These are the activations of a small neural network, seen along a few directions. Each row is one input.
In each table, some parts of the input vary, and every possible input appears once, in random order.
A made-up example of a description, with smaller parts first: one of 3 separate values, together with either a single point or one of 11 places along a line or (one of 4 places along a line, together with one of 8 places around a ring).
Shared parts are said once, and a part with two or three values counts as separate values.
(in the rows, 128 means zero)

Other details of the inputs vary at random and push rows far along two fixed directions, the same in every table; ignore that.

Rows:
x1: [130 100  89 133 108 102 138 131 136 147  79 124 130 140 115]
x2: [102 114 112 144 118  82 113 141 121 116 125 158 124 149 116]
x3: [203 107  81 129 100 122 143 214 114 187 147 128 217 158  45]
x4: [ 94 109  85 142 103  73 140 132 140 144  82 131  99 155 121]
x5: [133 124 135 117 132 154 157  81 139 129  87 119  89 116 163]
x6: [108 152 149 123 151 144 119  93 145 105 127 118 101 120 166]
x7: [152 143 152 117 160 181 150 107 123 115 132 119 129  86 141]
x8: [151 154 160 126 146 182 130 108 132 125 127 117 133  98 145]
x9: [ 73 126 107 139 116  76 113 136 146 110 118 147 124 159 142]
x10: [114 114  99 125 125  95 135 154 128 123 125 145 149 144 111]
x11: [ 81 125 127 142 133 100 113 106 128  94 131 146  88 139 151]
x12: [153 143 138 116 155 178 146 109 126 123 143 113 129  99 137]
x13: [206 145 135 127 122 172 133 158 120 176 137 122 191 112  92]
x14: [193 129 116 138 105 134 132 184 121 178 136 129 202 136  78]
x15: [ 97 134 165 121 138 143 126  98 121 104 122 125 103  98 162]
x16: [ 90 111 116 148 117  73 115 139 123 106 123 157 118 152 122]
x17: [175 147 145 108 161 190 146 110 126 132 149 100 129 101 132]
x18: [114 115 118 124 106  93 115 152 125 141 138 122 134 155 117]
x19: [110 106 101 148 106  75 111 162 121 127 131 154 136 166 100]
x20: [177 134 136 132 131 151 123 134 115 147 153 119 134 130 108]
x21: [143 141 166 114 136 172 129 108 114 132 133 117 126  89 142]
x22: [ 87 125 110 136 118  79 112 138 151 115 125 139 124 160 134]
x23: [153 143 141 112 157 175 144 106 133 120 146 108 120 103 138]
x24: [128 116 112 140 117  96 112 145 126 131 145 139 125 155 108]
x25: [162 144 164 115 134 189 132 110 113 144 147 104 131  90 139]
x26: [ 75 122 137 120 122 100 113 113 136 105 131 127  95 136 153]
x27: [ 54 131 159 120 140 125 115  84 132  80 117 130  75 111 181]
Description of these inputs: either one of 3 separate values or (one of 4 separate values, together with one of 6 places along a line).
- Change only the choice among 4 separate values in x16. List by row number the other rows that result. => x7, x14, x15

Rows:
x28: [122 156 150 161 147 181 111 108 112 105 121 114 110  72 119]
x29: [227 180 161 122  97 199 126 139 139 206 135 122 201 129 110]
x30: [108 104  88 142 134  74 122 127 119  84 173 171 100 177 124]
x31: [ 80  78  82 119 105  73 142 196 126 107 112 157 187 169 104]
x32: [142  91  79 170  71  56 112 197 145 160  91 175 195 216  84]
x33: [ 22 101 113  92 132  58 115 123 149  55 100 144 133 137 167]
x34: [106 154 127 163 110 100 111 159 125 151 137 111 151 113 100]
x35: [ 98 147 148 112 142 127  99 128 146 114 191 129  96 160 152]
x36: [152 166 171  72 141 213 159 129 123 149 155 102 184  80 142]
x37: [211 144 145 147 135 190 147  92 128 144 109 161 144 106 138]
x38: [115  75  97 128  91  59 146 148 106 151  99 139  95 161  90]
x39: [178 137 125 151 133 158  91 169 116 173 138 107 174  82  80]
x40: [ 76 116 163 113 109 124 132  80 132 128 116  90  56 108 189]
x41: [190 152 130 162 148 189 135 127  92 150 141 131 140  58  93]
x42: [115 154 163 142 159 132 139  66 142  87  73 169  77 124 175]
x43: [140 112 104 143  93  69  87 153 159 146  91 156 171 176 120]
x44: [139 128 151  99 172 199 181  86 114  88 130 142 134  62 160]
x45: [140 116 168  96 128 171 116  63 114 132 112  82  79  86 163]
x46: [ 62 145 152 127 151  90 111  92 142  78 175 121  77 162 177]
x47: [159 139 175  92 106 196 133 105 111 182 137  77 103  99 143]
x48: [164 102  97 105 125 107 172 202 105 142 120 150 200 135  73]
x49: [157 144 135 147  88  99 124 149 153 166 109 135 178 164 127]
x50: [216 133 155 128 155 208 122 133 109 126 188 108 138 128 110]
x51: [208 115 107 118 121 123  94 178 116 162 192 116 185 170  70]
x52: [ 82 164  33 119 203 135 177  71 224  93  82  63  49 136 175]
x53: [ 64 132 150  95 142 123 150 118 146  89 126 117 136 102 183]
x54: [ 49  66  85 136  89  37 139 108 114 108  96 161  58 165 138]
x55: [108 165 119 144 104 118  92 166 121 160 144 118 153 118  93]
x56: [101 103 157 121 125 158 133  72 109 111 100 102  57 110 164]
x57: [128 126  98 171 129  86 124 182 105 146 116 149 142 121  60]
x58: [111 124 141 132 183 115 128 102 126  77 160 148  66 143 147]
- What do these inputs look like to the network? => either a single point or (one of 5 separate values, together with one of 6 places along a line)
- Change only the place on the line of 6 in x51. List by row number the other rows that result. => x30, x35, x46, x50, x58
- Change only the choice among 5 separate values in x36. List by row number the other rows that result. => x29, x35, x47, x55
- Change only the choice among 5 separate values in x34. List by row number the other rows that result. => x40, x46, x49, x53
